Each row below holds a small network's activations on one input, seen along a few directions.
In each table, some parts of the input vary, and every possible input appears once, in random order.
A made-up example of a description, with smaller parts first: values(2) and (point or ring(9) or (line(6) and ring(8))).
Shared parts are said once, and a part with two or three values counts as separate values.

Other details of the inputs shift rows strongly along three fixed directions, in all tables alike. That doesn't count.

A family of inputs:
row 1: [ 1.15  2.27 -0.26  1.87  0.63 -0.62  3.28  0.05 -0.58 -1.95 -2.87  1.08]
row 2: [ 0.13 -0.55 -0.99 -0.17  0.67  1.88  3.94  1.76  1.23  0.30  2.50 -3.15]
row 3: [-0.58  3.38  1.22 -0.04  1.22 -1.20 -0.63 -2.36  1.11  0.58 -3.46  3.00]
row 4: [-0.08 -2.22 -1.65  1.26 -3.22 -1.63  0.66  2.23 -0.12  0.14  0.97 -1.13]
row 5: [-0.76  0.99  0.87 -0.46 -0.66 -2.48 -2.70 -1.61 -0.12 -0.94 -2.24  2.79]
row 6: [ 0.19 -3.89  1.33  2.27 -3.01 -3.65 -0.86  0.31 -0.10  0.90  1.36 -0.81]
row 7: [ 0.07  1.46 -0.84  0.01  2.23  3.13 -3.03 -0.79 -1.26  1.69 -0.76  1.30]
row 8: [ 0.63 -2.69 -0.36 -0.08 -1.88 -1.93  0.90  1.97  0.72 -0.27  2.47 -1.90]
row 9: [-0.43 -2.82 -0.55 -0.30 -1.69 -2.01  1.25  1.68 -0.63 -1.31  2.19 -2.09]
row 10: [ 1.37  2.56 -0.58 -0.31  0.71  0.94  4.03  0.47  1.75 -2.46  0.14  0.43]
row 11: [-0.12  4.45 -0.49  0.39  1.23 -1.32  1.33 -1.49  0.46 -0.36 -5.43  2.53]
row 12: [ 0.83 -3.86  0.95  1.88 -3.06 -5.05 -1.02  0.38  0.10  0.42  0.70 -1.71]
row 13: [ 0.09  1.26 -0.39 -1.03  1.58  2.93  0.33  0.33  0.60  0.24  1.91  0.98]
row 14: [ 0.93  2.28 -0.31  0.31  2.85  4.25  3.57  0.48 -1.15 -1.27  0.18  0.57]
row 15: [ 0.79  1.94  0.36 -0.01 -0.07 -2.43  2.78 -0.52  1.56 -0.89 -2.16 -0.31]
row 16: [-1.44 -1.97  1.94  1.95 -2.66 -5.49 -0.04  0.26 -0.78  0.24 -3.50  1.47]
row 17: [-1.15  0.89  1.72 -0.62  0.40 -0.43 -4.92 -1.92  0.73  1.99 -2.25  2.23]
row 18: [-0.86 -0.52  0.73  0.25 -1.45 -4.37  0.99 -0.55 -0.12 -1.00 -2.08 -0.73]
row 19: [ 0.26 -0.69 -1.37  0.27  0.20  2.24  3.67  2.12  1.39 -0.98  3.32 -1.58]
row 20: [ 0.31  3.26 -0.19  0.97  2.73  1.30  0.09 -2.12  0.98 -0.30 -1.51  2.12]
row 21: [-0.73  1.32 -1.39 -1.05  1.78  2.66 -3.18  0.17 -0.76  1.48 -0.48  1.99]
row 22: [-0.80 -2.93  0.36  1.26 -2.04 -1.12  1.54  1.50  1.23  0.71  1.59 -2.22]
row 23: [-0.24  3.07 -0.74 -0.29  1.95  1.44  0.08  0.16 -0.52 -0.76 -2.47  2.89]
row 24: [ 1.13 -1.12  0.20  0.33 -1.01 -1.27  1.34  0.02 -0.78 -1.27  0.99 -1.93]
row 25: [ 0.80 -0.86 -0.27  0.35  0.08  2.60  3.40  0.91 -0.67 -2.09  2.79 -2.67]
row 26: [-1.24 -0.80  0.07 -1.18  1.33  5.32 -2.59  1.63 -1.43  2.48  1.26 -0.58]
row 27: [-0.49 -0.59 -0.59 -2.88  1.49  4.14 -3.11  0.60 -1.13  0.94  3.30 -0.69]
row 28: [-0.07  0.84 -0.85  1.37 -2.13 -2.01  1.96  0.42  0.49  0.01 -2.46 -0.36]
row 29: [ 1.82  1.73 -0.19  0.52  0.15 -2.43  2.21 -1.78  0.38 -1.74 -2.26  0.41]
row 30: [ 0.41 -2.43 -0.79  2.55 -3.23 -2.51 -0.46  0.84 -0.67  0.67 -0.08 -1.16]
row 31: [ 0.77  3.61 -0.37 -0.07  2.50 -0.20  1.98 -2.08 -0.46 -2.34 -2.12  0.81]
row 32: [-2.39 -3.96  0.17 -0.08 -0.67 -2.27 -7.86 -0.03 -0.27  3.78  1.46  1.08]
row 33: [-0.28 -0.86  1.28  0.14 -0.34 -0.97 -5.83 -2.61 -0.64  1.49 -1.53  2.19]
row 34: [-0.18 -2.33  0.72 -0.43 -2.36 -2.13  0.97  0.89 -0.29 -0.25  0.75 -2.63]
row 35: [-0.72 -0.18  0.56 -0.41 -1.12 -5.48 -4.79 -2.29  0.09  0.61 -3.46  3.25]
row 36: [ 0.51 -1.53 -0.06 -0.17 -0.86  0.09  3.69  1.85  0.67  0.53  2.53 -3.10]
row 37: [ 0.12 -0.69  0.46 -1.28  1.26  5.15 -2.96 -0.36 -1.37  0.74  2.98 -0.89]
row 38: [-0.23  1.09 -0.21 -1.94  1.34  2.74 -3.02 -1.05  0.13  0.42  0.19  1.98]
row 39: [-0.22  4.76 -0.31 -0.65  2.10 -0.41  1.72 -1.97  0.46 -3.11 -3.22  3.15]
row 40: [-0.44  0.16  0.58  0.21 -1.09 -1.14  3.26  0.12  0.29 -2.00 -0.82 -1.20]
row 41: [ 0.08 -1.90  0.19 -0.54  1.26  2.59 -3.55  0.01 -0.96  2.91  3.45 -0.94]
row 42: [-0.11 -2.60  0.03  0.50 -2.00 -3.88 -0.05  1.12  0.35  0.56  1.40 -0.41]
row 43: [-0.82 -0.85  0.83 -1.77  0.20  2.96 -3.60 -0.71 -0.07  1.97  0.63 -0.02]
row 44: [-0.20 -0.64 -0.78 -0.50  2.83  4.27 -2.93 -0.14 -0.32  2.48  3.20 -0.95]
row 45: [ 0.34  1.98 -0.63  0.16  1.22  1.18  4.76  1.38 -0.39 -2.30 -0.67  1.32]
row 46: [-0.52 -0.08  0.92 -1.23 -0.32  1.93 -0.47 -0.09 -0.21  0.01  0.53 -0.89]
row 47: [ 2.19  0.44 -0.32  0.39  0.59  3.35  4.21  1.05  0.88 -1.61  2.74 -2.31]
row 48: [ 0.14 -0.18  0.00 -1.71  0.31  1.35 -0.34 -0.23  0.20  0.88  0.34 -1.21]
Description of these inputs: values(3) and (line(4) or (values(2) and line(6))).
The inputs of row 2 and row 32 match in every part but the values(3) part. If row 17 is changed in the same way as row 2 into row 32, which row does it become?
Answer: row 10
The inputs of row 15 and row 12 match in every part but the values(3) part. If row 34 is changed in the same way as row 15 into row 12, which row does it become?
Answer: row 24
Change only the values(3) part in row 19. List by row number the other rows that result.
Answer: row 20, row 22
Start at row 9 and move only the line(6) part, one step at a time. The first step leads to row 27. Which rows follow, in order?
Answer: row 35, row 8, row 42, row 32
Change only the values(3) part in row 35. List by row number the other rows that result.
Answer: row 29, row 48
Change only the line(6) part in row 37. List by row number the other rows that result.
Answer: row 6, row 20, row 25, row 33, row 47
